A small network was shown many inputs. Here are its activations along a few directions, one row for each input.
Each table varies a few parts of the input and shows all the possible inputs, shuffled.
Descriptions start from the smaller parts, as in this example, which fits no table here: one of 4 places along a line, together with either a single point or one of 11 places along a line or (one of 2 separate values, together with one of 8 places around a ring).
Shared parts are said once, and a part with two or three values counts as separate values.
In the rows, zero is written as 128.

Other details of the inputs vary at random and push rows far along two fixed directions, the same in every table; ignore that.

Table:
r1: [142 156 166 128 126 123 142 160  94 136 112 122 162 111]
r2: [126 111 158 137 121 145 121  60 100 140 153 118 140 133]
r3: [107  95  80 128 135 132 112 113 180 106 145 131  75 143]
r4: [126 127 151 127 141 130 128 113 108 132 138 118 137 135]
r5: [109  97  93 141 114 138 117  99 172 105 142 119  73 125]
r6: [144 161 163 139 122 125 151 162 101 139 101 120 154 119]
r7: [131 140 132 136 123 126 134 147 127 121 119 117 125 114]
r8: [134 139 118 131 114 125 133 143 130 126 117 130 128 114]
r9: [134 141 117 133 115 124 133 143 129 125 116 128 128 114]
r10: [124 120 127 132 117 132 128 126 139 119 128 124 114 119]
r11: [104  89  99 128 129 135 115 103 171 106 144 125  75 138]
r12: [127 124 137 120 143 129 124 122 119 133 137 133 140 141]
r13: [134 121 146 122 127 133 120  90 104 151 142 139 159 139]
r14: [129 130 134 125 146 128 125 119 117 132 139 125 138 141]
r15: [135 123 145 123 128 133 120  89 103 150 143 137 158 139]
r16: [123 131 127 120 136 120 133 171 141 114 114 128 116 122]
r17: [136 133 126 129 133 127 123 110 117 139 134 130 144 134]
r18: [131 134 145 117 143 125 129 143 112 136 127 136 152 136]
r19: [113 103  67 142 108 133 117 104 182 103 135 125  68 123]
r20: [131 117 148 139 108 148 131  59 105 154 139 130 142 139]
r21: [122 122 114 132 116 128 129 145 153 111 121 124 102 115]
r22: [134 133 130 134 116 131 129 111 115 134 128 128 138 121]
r23: [117 121 114 127 136 124 128 147 150 110 126 121  99 128]
r24: [129 109 150 128 109 145 119  57 101 149 151 135 148 133]
r25: [122 121 116 130 115 128 129 146 153 111 121 127 103 114]
r26: [125 132 136 124 139 123 133 151 127 121 122 122 125 127]
r27: [130 122 161 132 121 138 127  92 101 139 140 122 146 126]
r28: [116 104  76 127 119 128 114 125 179 114 132 139  87 131]
r29: [127 126  89 131 128 122 122 139 158 119 125 131 106 128]
r30: [135 132 134 134 117 132 128 101 110 137 132 127 142 124]
r31: [120 124  99 126 141 123 124 149 156 113 129 128 104 135]
r32: [121 122 107 124 141 125 124 141 149 117 131 129 111 137]
r33: [127 146 126 120 138 113 140 200 140 111 102 126 120 116]
r34: [130 109 141 124 125 138 114  67 109 150 152 139 150 143]
r35: [124 130 138 121 137 123 132 152 127 121 121 126 126 126]
r36: [132 125 130 120 125 128 122 118 122 141 131 140 145 132]
r37: [122 105 148 120 140 139 116  75 110 142 155 135 144 151]
r38: [127 124  93 129 126 123 121 136 155 121 127 134 110 128]
r39: [129 107 151 126 108 145 119  58 102 149 150 137 149 133]
r40: [120 105 156 127 137 140 119  69 106 137 155 121 135 145]
r41: [145 174 169 123 149 112 149 191  85 135 104 115 170 117]
r42: [129 157 107 130 143 114 147 201 153 118  96 130 115 129]
r43: [127 128  99 134 111 126 128 136 150 117 120 129 106 116]
r44: [131 142 131 137 125 126 134 147 126 120 119 115 124 115]
r45: [125 124 130 135 120 132 128 123 132 121 129 120 117 119]
r46: [129 108 151 127 109 145 119  58 101 149 150 136 148 133]
r47: [140 158 169 122 146 118 142 164  87 137 115 118 165 123]
r48: [134 140 141 122 147 123 130 141 110 134 129 127 149 137]
r49: [136 129 146 132 127 138 131  85 106 158 134 135 154 144]
r50: [139 143 139 128 115 127 134 134 108 137 119 132 149 116]
r51: [155 177 150 123 140 110 142 183  89 145 103 130 182 117]
r52: [136 151  93 127 131 110 133 190 153 117 104 132 119 116]
r53: [109  97  81 131 137 133 112 104 176 107 148 126  76 145]
r54: [112  94  65 132 119 131 109 105 188 110 141 135  73 136]
r55: [151 170 157 123 119 117 146 176  89 143 101 132 175 107]
r56: [134 137 156 127 121 128 135 139 109 131 121 126 146 116]
r57: [133 159 114 116 144 106 141 229 144 113  94 135 131 118]
r58: [128 156 121 133 136 113 150 203 147 114  92 121 111 123]
r59: [118 119 122 125 136 126 127 140 143 115 128 123 107 129]
r60: [122 104 149 120 140 140 116  76 110 142 155 136 145 151]
Description of these inputs: one of 5 places around a ring, together with either a single point or one of 11 places along a line.
Changing only the place on the ring of 5 turns r14 into r44. The same change can be made to r42. Which row results?
Answer: r6
Change only the place on the line of 11 in r27. List by row number the other rows that result.
Answer: r1, r2, r5, r7, r10, r21, r25, r44, r45, r56
List by row number the other rows that have the place on the ring of 5 in common with r50.
Answer: r8, r9, r19, r20, r22, r24, r30, r39, r43, r46, r55

Table:
r61: [119 133  88 127 160 115 130 170 165 109 121 124  95 147]
r62: [123 148  73 125 162 105 132 205 169  96 110 119  90 135]
r63: [140 138 134 145 110 136 131  74  99 144 134 116 143 122]
r64: [110 115 191 125 163 140 131 104  94 127 152 102 133 148]
r65: [131 107 150 127 104 146 118  65 108 152 148 144 153 134]
r66: [118 104  80 156 100 142 123  81 179 121 134 123  72 133]
r67: [115  91 180 128 105 151 122  67 104 123 152 119 125 117]
r68: [122 152 124 152 110 119 154 201 155  87  88  97  81  89]
r69: [128 126 141 110 132 125 131 148 126 142 117 152 148 139]
r70: [131 125 139 126 167 129 113  95 104 135 159 116 150 155]
r71: [124 102 138 110 133 132 107  74 105 141 157 140 148 140]
r72: [127 126 149 126 164 131 127 104 112 146 144 129 148 165]
r73: [146 164 148 144 111 129 156 147 105 153  95 128 153 124]
r74: [167 204 146 143 125 107 151 197  85 138  91 109 180  90]
r75: [100  89  87 131 152 138 121  96 184 118 144 135  71 171]
r76: [116 102 191 110 135 138 124 107  97 126 147 120 141 126]
r77: [128 140  96 125 102 122 142 191 166 119  91 147 109 112]
r78: [113  91  78 130  96 139 111  89 175 114 143 141  81 124]
r79: [134 118 141 113 139 125 107 106 104 138 152 134 161 128]
r80: [151 152 174 117 114 128 132 112  58 157 129 137 199 111]
r81: [137 139  96 128 111 119 121 160 144 113 122 131 124  96]
r82: [151 177 157 106 144 102 145 233 102 140  88 144 184 114]
r83: [120 108  80 153 101 140 123  75 167 121 136 120  78 129]
r84: [121 122  91 113 132 114 121 172 164 112 118 142 106 124]
Changing only one part turns r74 into r81. The same change can be made to r83. Which row results?
Answer: r78
What is each input in this table made of?
Answer: one of 4 places along a line, together with either a single point or one of 5 places along a line
A walk changes only the place on the line of 4. It starts at r68 and steps to r67. List the rest of the walk in order.
Answer: r76, r64
List by row number the other rows that have the place on the line of 4 in common with r76.
Answer: r69, r71, r79, r82, r84
Change only the place on the line of 5 in r61. List by row number the other rows that result.
Answer: r62, r70, r72, r75

Table:
r85: [116 110 127 147 111 142 128  91 143 116 137 111  94 124]
r86: [117 113 168 107 149 131 123 124 106 128 143 131 144 138]
r87: [102  91  51 116 141 122 108 158 213  90 134 141  57 140]
r88: [113  94 172 111 146 142 116  77 101 135 161 129 142 149]
r89: [149 163 144 120 107 114 142 188 106 133  96 137 162  93]
r90: [111 108 137 116 146 130 123 132 136 114 139 125 112 138]
r91: [140 168 119 130 161 108 141 189 125 129 106 121 142 135]
r92: [104  77 124 126 106 145 112  81 156 111 150 128  86 122]
r93: [162 176 193 126 112 123 147 144  49 163 107 131 212 104]
r94: [115 101 163 138 150 147 120  38 100 139 165 110 129 161]
r95: [166 188 188 141 115 125 155 139  47 165 105 120 209 107]
r96: [112 108  82 110 146 119 114 170 180 104 129 144  94 137]
r97: [151 155 170 136 107 132 140 109  72 157 121 126 182 113]
r98: [119 111 166 134 151 142 125  63  97 138 156 112 136 155]
r99: [129 113 125 145  99 145 122  58 121 139 144 125 125 125]
r100: [157 174 150 115 130 112 141 181  87 154 101 145 193 118]
r101: [140 143 197 146 123 143 142  78  63 153 136 109 171 126]
r102: [131 156  93 130 157 108 136 195 154 115 107 122 114 134]
r103: [153 171 132 126 129 115 141 168 102 150 105 137 172 122]
r104: [113 105 122 127 110 133 124 132 154 107 128 124  94 111]
r105: [116 101 143 129 111 141 122  96 132 121 140 123 111 120]
r106: [143 155 123 135 104 121 141 162 123 128 103 127 138 101]
r107: [130 130 165 140 117 137 136 105 103 132 130 113 137 120]
r108: [113  91 169 129 147 149 116  34  98 141 171 117 133 161]
r109: [117 121  75 125 148 117 120 163 180 106 126 130  86 141]
r110: [130 136  66 142 121 123 128 138 170 121 117 130  95 129]
r111: [127 118 166 147 116 147 131  63 100 137 145 110 132 129]
r112: [113 106 142 133 148 138 123  84 126 124 150 114 111 150]
r113: [160 195 125 127 133 103 153 221 107 142  82 133 172 110]
r114: [126 130 111 118 153 118 123 155 142 124 128 133 125 142]
r115: [110 112  55 120 145 115 117 181 204  93 123 135  67 137]
r116: [105  79 152 125 144 148 110  43 119 130 172 121 115 159]
r117: [118 102 156 132 111 144 122  77 117 129 146 121 123 125]
r118: [116 124  62 128 149 114 122 174 192 100 121 127  74 139]
r119: [132 143  86 148 101 125 137 151 159 113 108 121  97 105]
r120: [137 142 116 120 102 117 133 180 138 119 102 140 130  95]
r121: [122 103  87 123 115 131 111 102 160 128 139 149 109 136]
r122: [110  99  81 117 144 125 110 135 179 108 141 139  87 146]
r123: [149 157 154 123 106 121 139 157  94 141 107 135 169 100]
r124: [118 109 140 140 112 142 126  90 131 121 139 116 107 123]
r125: [116 110  91 131 149 128 115 108 161 120 144 126  97 153]
r126: [161 173 193 123 112 123 145 145  50 163 108 134 213 104]
r127: [102  67 153 129 142 156 105   8 119 134 184 120 110 167]
r128: [124 110  83 131 116 132 115  98 160 130 138 141 105 137]
r129: [138 149  95 113 123 108 131 205 151 122  98 153 135 112]
r130: [150 183  85 134 129 103 149 225 149 123  81 131 129 109]
r131: [113 100 158 119 147 139 119  87 114 129 155 123 127 149]
r132: [126 116  86 119 116 124 117 137 161 125 125 151 114 128]
r133: [147 171 100 122 126 105 142 216 139 128  88 141 143 111]
r134: [132 140 160 132 118 129 140 146 109 126 116 117 138 110]
What is each input in this table made of?
Answer: one of 5 places around a ring, together with one of 10 places along a line
Changing only the place on the line of 10 turns r106 into r95. The same change can be made to r128. Which row results?
Answer: r110
Change only the place on the ring of 5 in r107. List by row number the other rows that result.
Answer: r97, r103, r108, r118
Change only the place on the line of 10 in r131. List by row number the other rows that result.
Answer: r86, r88, r90, r94, r98, r108, r112, r116, r127
